A small network was trained on invented records. Each row is its activation on one of them, seen along a few directions.
After each row come some of the record's fields: T, Z, C, M, E, J, V.
A field that a record lacks is left out.
The largest differences between rows may come from other fields.
In the rows, zero is written as 500.
Random noise pushes rows far along 13 fixed directions. That doesn't count. These rows show it; they differ only by the noise:
[668 357 386 321 697 662 597 579 322 460 574 545 473 509 475 507 442 724
 452 677 525 459 192 399 577 796 437 254 649 555 504 205]
[542 423 472 459 745 573 688 593 359 441 395 543 462 552 545 422 514 366
 438 542 433 532 406 487 547 495 472 411 486 395 449 245]
[584 660 395 542 567 549 713 392 460 316 593 380 626 723 452 456 628 353
 500 394 579 688 440 575 513 400 573 644 590 506 537 298]
[415 454 494 529 352 624 217 545 477 568 493 450 328 343 460 655 713 662
 521 522 716 590 603 410 287 492 318 372 634 530 562 440]
[584 451 435 510 338 612 445 851 543 469 337 466 523 469 525 440 687 347
 290 525 312 520 511 570 399 692 371 549 447 622 200 410]
[665 594 495 429 429 377 589 466 399 446 542 513 428 644 583 537 606 500
 412 453 303 588 456 384 531 495 611 510 499 341 472 367]
[552 503 685 382 372 613 679 384 661 627 544 483 718 620 461 439 561 655
 703 447 334 678 317 624 565 618 579 382 508 376 472 663]
[696 735 473 566 327 621 629 471 539 458 660 511 719 445 408 427 438 620
 686 492 302 511 400 603 736 686 570 510 575 494 442 546]
[687 604 433 462 518 370 505 653 513 382 475 651 616 645 317 627 429 415
 497 571 375 207 254 528 372 360 512 657 540 732 326 587]
[846 521 478 301 697 334 671 809 508 234 459 524 630 611 462 449 374 256
 299 658 523 360 338 524 384 744 511 743 425 616 412 363]
[594 587 552 619 514 492 459 576 315 715 285 678 451 575 588 449 562 393
 362 539 195 322 473 486 544 356 535 395 284 421 175 423]
[596 617 489 524 470 524 449 626 448 526 562 630 521 307 473 474 343 634
 639 561 341 278 450 489 691 622 500 430 493 517 393 566]
[801 715 650 518 470 331 452 483 421 590 487 592 523 655 531 553 511 575
 498 653 366 365 429 385 410 570 619 510 360 282 318 475]
[594 527 411 536 277 472 473 649 422 330 478 369 191 270 658 508 741 344
 242 426 472 855 847 383 453 620 400 596 535 303 667 213]
[537 651 421 592 454 634 516 435 454 364 621 497 550 388 342 587 520 572
 714 492 585 546 484 494 543 444 440 470 734 499 632 417]

[378 547 302 725 607 570 652 321 596 637 612 473 369 627 456 405 491 588
 541 392 502 584 375 737 595 176 558 656 420 632 495 604] -> T=t1 E=e3 J=j2 V=v2
[438 540 430 761 556 807 425 471 566 692 560 406 534 217 431 426 395 623
 629 709 845 525 566 634 514 612 281 481 496 647 538 483] -> T=t4 E=e1 J=j1
[247 425 508 477 428 470 426 470 576 670 518 493 385 434 605 549 507 562
 567 414 447 499 549 439 554 320 463 459 460 544 464 662] -> T=t4 E=e3 J=j1 V=v2
[379 373 535 605 637 548 555 656 578 441 354 342 418 604 640 374 677 336
 442 562 522 664 648 507 329 587 441 545 409 204 344 306] -> T=t5 E=e1 J=j2
[429 435 371 470 587 601 659 452 434 419 552 517 543 517 508 460 447 510
 511 429 418 535 391 514 704 471 519 393 613 579 573 405] -> T=t6 Z=z1 C=c1 M=m2 E=e1 J=j2
[514 594 562 518 665 309 654 470 469 364 488 565 516 612 553 516 379 406
 664 509 271 405 471 376 585 386 648 543 481 209 448 487] -> T=t6 Z=z1 C=c3 M=m1 E=e1 J=j3 V=v2
[524 445 509 494 614 625 603 518 455 454 392 535 645 650 355 531 578 434
 571 549 476 503 330 518 392 466 441 395 615 477 428 398] -> T=t2 E=e2 J=j2
[469 345 424 461 297 578 433 713 595 487 418 530 456 280 501 479 525 467
 366 482 360 519 543 586 519 640 363 517 525 698 465 617] -> T=t3 E=e2 J=j1
[584 474 451 609 591 655 709 389 400 576 379 694 584 523 369 506 397 431
 492 575 317 437 279 622 609 297 451 367 552 579 519 469] -> T=t3 E=e1 J=j2
[834 653 779 524 594 421 563 534 492 711 284 671 773 581 491 361 329 280
 366 695 438 283 464 651 468 593 559 592 157 478 326 621] -> T=t2 E=e1 J=j2
[589 751 448 364 394 307 532 332 383 211 751 447 660 583 544 561 459 493
 574 280 479 479 540 317 729 531 729 575 659 484 648 436] -> T=t6 Z=z1 C=c1 M=m2 E=e3 J=j3 V=v1
[632 786 313 818 429 455 563 287 439 404 604 444 518 656 447 500 532 423
 441 476 463 567 563 548 548 317 631 720 516 505 502 386] -> T=t6 Z=z1 C=c3 M=m1 E=e2 J=j1
[429 527 529 521 603 434 471 536 423 356 492 486 523 638 606 507 576 417
 537 476 456 439 582 352 481 497 563 477 518 303 359 354] -> T=t3 E=e1 J=j2
[437 427 486 338 427 714 744 540 529 439 545 370 714 293 617 295 461 315
 453 344 516 759 614 598 840 739 441 438 539 615 663 394] -> T=t4 E=e1 J=j2
[642 332 371 493 558 597 732 484 395 478 474 599 331 457 495 548 424 615
 415 672 181 620 303 424 616 610 488 298 614 325 597 310] -> T=t6 Z=z1 C=c3 M=m1 E=e1 J=j1
[507 396 402 503 833 529 778 533 539 482 594 433 440 524 581 386 303 547
 563 693 539 540 341 496 598 639 475 551 455 409 492 367] -> T=t4 E=e1 J=j1
[666 633 423 516 576 435 581 495 259 409 505 579 446 438 584 450 398 344
 307 469 429 437 585 402 723 502 547 518 462 478 564 286] -> T=t2 E=e3 J=j2 V=v2
[508 546 538 561 380 292 341 361 565 653 522 569 404 664 470 643 527 658
 458 498 482 386 451 498 330 275 586 591 402 562 433 750] -> T=t3 E=e2 J=j3
[714 483 414 490 232 630 645 418 480 548 547 492 490 385 487 449 509 596
 336 526 307 711 457 560 669 700 494 436 580 517 632 437] -> T=t5 E=e2 J=j1
[506 519 527 422 625 375 459 469 228 561 402 626 368 568 652 533 489 417
 340 455 392 321 526 292 609 311 575 361 426 412 426 345] -> T=t5 E=e3 J=j2 V=v2
[708 463 622 506 563 631 647 686 477 505 277 587 717 446 484 343 393 297
 444 693 316 437 459 583 557 789 455 425 400 420 327 389] -> T=t6 Z=z2 C=c3 M=m2 E=e2 J=j1
[537 495 358 403 248 465 434 508 529 542 599 416 459 612 534 559 622 621
 295 420 423 537 401 499 478 534 522 583 545 756 414 552] -> T=t5 E=e1 J=j3
[515 468 647 507 505 560 622 271 493 658 538 465 472 269 573 426 373 551
 534 539 670 737 680 526 659 575 487 409 421 319 841 483] -> T=t4 E=e2 J=j3
[458 529 567 626 445 617 553 315 432 589 454 401 499 477 559 465 640 388
 481 477 594 747 671 478 502 400 466 441 471 357 615 365] -> T=t4 E=e2 J=j1
[669 685 419 619 456 361 583 234 505 526 727 559 359 462 429 583 304 687
 587 552 540 515 464 510 585 364 596 629 544 484 799 584] -> T=t6 Z=z2 C=c3 M=m2 E=e1 J=j2
[432 333 297 662 771 622 695 581 600 539 506 550 400 452 391 509 299 591
 647 712 431 386 215 598 492 408 357 544 544 588 426 523] -> T=t4 E=e3 J=j3 V=v1
[584 410 639 403 492 433 571 370 448 732 378 700 512 477 479 592 369 478
 462 585 391 424 381 458 509 316 491 358 431 518 598 611] -> T=t4 E=e2 J=j2
[495 370 629 352 504 427 545 494 400 430 349 595 408 411 501 619 514 397
 471 494 419 538 568 357 450 379 457 359 589 298 663 438] -> T=t5 E=e2 J=j3
[500 298 637 446 391 595 614 638 614 392 316 492 428 319 470 537 608 349
 503 568 356 735 612 491 350 561 333 442 602 251 652 481] -> T=t5 E=e1 J=j2
[391 621 468 620 487 469 270 457 452 588 620 497 443 439 584 509 457 713
 610 496 572 335 592 410 598 504 548 436 463 507 417 565] -> T=t6 Z=z1 C=c1 M=m2 E=e1 J=j2
[643 342 519 379 301 278 554 380 658 568 600 586 292 367 516 540 327 656
 287 518 430 646 514 547 509 584 578 577 435 528 888 724] -> T=t6 Z=z1 C=c1 M=m2 E=e1 J=j1
[348 462 489 322 609 658 368 555 358 546 533 515 761 553 487 420 452 603
 566 387 581 224 368 514 708 640 530 265 539 816 282 479] -> T=t6 Z=z2 C=c2 M=m1 E=e1 J=j3
[282 321 576 218 464 338 403 545 529 577 418 538 496 610 584 644 568 387
 419 345 517 417 466 379 397 233 477 457 489 711 479 645] -> T=t4 E=e1 J=j2
[573 604 355 491 453 341 565 232 443 662 724 499 341 858 611 530 554 811
 426 413 311 544 255 443 588 324 727 540 429 507 423 529] -> T=t1 E=e1 J=j2
[295 350 428 420 651 331 552 590 529 353 559 602 385 445 538 576 304 511
 654 507 293 305 442 340 646 388 516 465 584 407 507 553] -> T=t4 E=e3 J=j1 V=v2
[129 268 563 483 801 537 574 620 625 441 403 396 377 423 623 384 510 353
 619 417 705 627 648 568 446 390 384 512 445 370 559 532] -> T=t3 E=e1 J=j2
[588 428 608 570 389 538 651 434 559 620 300 637 545 554 447 503 534 379
 421 555 179 578 422 605 458 358 503 454 420 429 506 606] -> T=t6 Z=z1 C=c1 M=m2 E=e1 J=j2
[573 381 432 477 356 776 714 335 373 670 490 514 434 417 536 452 597 644
 371 508 292 791 388 549 703 617 466 254 600 454 640 319] -> T=t5 E=e1 J=j3
[541 595 483 629 539 509 504 302 372 750 533 459 361 612 645 422 552 622
 391 539 528 561 508 482 560 426 578 456 357 388 442 402] -> T=t5 E=e1 J=j1
[633 627 471 529 296 461 378 510 453 568 558 589 571 408 513 472 396 544
 361 492 353 304 539 511 654 589 565 506 445 647 411 579] -> T=t5 E=e3 J=j1 V=v2
[522 641 473 516 657 534 645 582 441 343 519 551 672 499 432 423 401 358
 669 456 443 372 432 557 655 443 538 538 539 511 410 450] -> T=t1 E=e1 J=j2
[545 494 724 353 562 327 445 407 551 595 543 648 587 506 461 506 293 643
 667 528 531 310 427 489 536 515 630 429 408 410 585 735] -> T=t1 E=e2 J=j2

Here are new rows. What are their fields?
[306 277 336 353 290 573 286 549 451 466 507 422 377 613 544 699 805 683
 380 361 408 570 381 305 378 496 426 298 742 669 399 407] -> T=t6 Z=z1 C=c1 M=m2 E=e3 J=j3 V=v1
[254 223 402 340 709 532 697 597 532 267 549 456 400 429 523 461 397 506
 624 395 463 590 466 481 660 529 478 439 661 459 648 432] -> T=t6 Z=z2 C=c3 M=m2 E=e2 J=j3
[683 655 704 558 692 379 503 560 548 598 380 589 729 771 382 510 426 466
 610 727 494 219 317 547 255 516 563 601 308 400 184 619] -> T=t2 E=e1 J=j3
[559 680 680 446 262 575 252 388 445 643 548 534 754 525 454 545 566 670
 661 441 531 376 514 467 556 617 591 297 500 498 385 633] -> T=t1 E=e2 J=j2
[615 509 756 573 525 414 244 468 464 794 373 407 388 719 672 477 702 633
 357 730 672 487 593 363 156 661 538 430 211 198 261 426] -> T=t5 E=e2 J=j2
[528 624 403 782 581 660 494 123 539 820 668 497 454 718 313 553 530 874
 660 608 733 534 220 692 379 218 522 495 506 628 522 592] -> T=t1 E=e1 J=j2
[517 575 444 684 513 626 644 477 659 438 583 420 570 379 352 397 423 508
 651 510 618 636 532 764 537 516 460 684 509 534 606 583] -> T=t1 E=e2 J=j3
[722 502 518 378 414 377 610 352 332 458 509 485 341 535 585 574 587 464
 270 516 520 737 554 332 469 535 561 473 549 319 769 266] -> T=t5 E=e2 J=j1
[489 554 220 494 383 629 522 606 489 330 611 422 631 500 449 414 535 452
 410 346 469 512 433 617 656 553 481 622 613 874 411 442] -> T=t1 E=e2 J=j1
[583 488 483 563 599 512 581 568 622 576 516 449 446 510 497 387 468 519
 454 586 609 569 452 680 413 566 472 650 355 538 483 543] -> T=t1 E=e1 J=j2
[423 357 435 511 572 615 599 643 514 347 448 479 471 511 492 505 556 582
 627 579 308 563 415 427 488 632 427 383 617 293 369 363] -> T=t1 E=e2 J=j3
[743 422 472 420 184 396 536 686 614 451 349 638 441 523 373 705 600 435
 327 618 106 479 347 482 269 469 421 605 597 567 436 620] -> T=t5 E=e1 J=j2
[465 297 490 390 668 639 694 576 625 468 500 435 569 562 460 417 481 530
 541 557 537 636 328 608 473 662 420 496 562 518 533 496] -> T=t2 E=e1 J=j2
[341 345 657 504 513 715 434 453 490 779 282 458 581 449 619 346 618 418
 376 435 621 627 598 619 496 545 432 296 328 525 462 486] -> T=t6 Z=z1 C=c1 M=m2 E=e3 J=j3 V=v1
[599 433 355 562 766 567 642 342 259 563 473 559 349 473 534 402 378 484
 237 583 692 565 474 550 601 431 493 454 404 565 722 219] -> T=t1 E=e2 J=j3
[536 436 765 376 307 561 600 450 601 678 363 602 625 606 458 556 642 586
 666 479 154 616 332 520 445 481 526 272 508 269 392 666] -> T=t1 E=e1 J=j2
[423 390 480 448 696 425 544 507 548 446 486 623 490 579 352 613 342 517
 670 558 538 310 299 505 401 273 481 513 602 611 544 623] -> T=t6 Z=z2 C=c3 M=m2 E=e2 J=j2
[434 373 308 432 494 679 527 739 432 395 487 572 607 435 492 465 445 559
 499 496 198 318 302 472 738 683 439 301 649 714 271 425] -> T=t6 Z=z1 C=c1 M=m2 E=e1 J=j2
[657 683 375 390 511 279 596 183 250 438 761 549 400 766 545 653 478 702
 491 423 433 451 316 255 655 308 740 465 650 441 650 354] -> T=t5 E=e1 J=j2
[436 485 431 514 444 391 423 471 586 490 602 415 391 527 597 480 538 579
 435 438 564 574 592 501 481 517 563 631 452 541 547 583] -> T=t6 Z=z1 C=c1 M=m2 E=e2 J=j2
[551 500 544 397 433 388 406 626 485 388 533 481 487 600 530 614 586 614
 585 539 352 445 451 277 408 665 514 448 604 316 349 475] -> T=t2 E=e2 J=j2
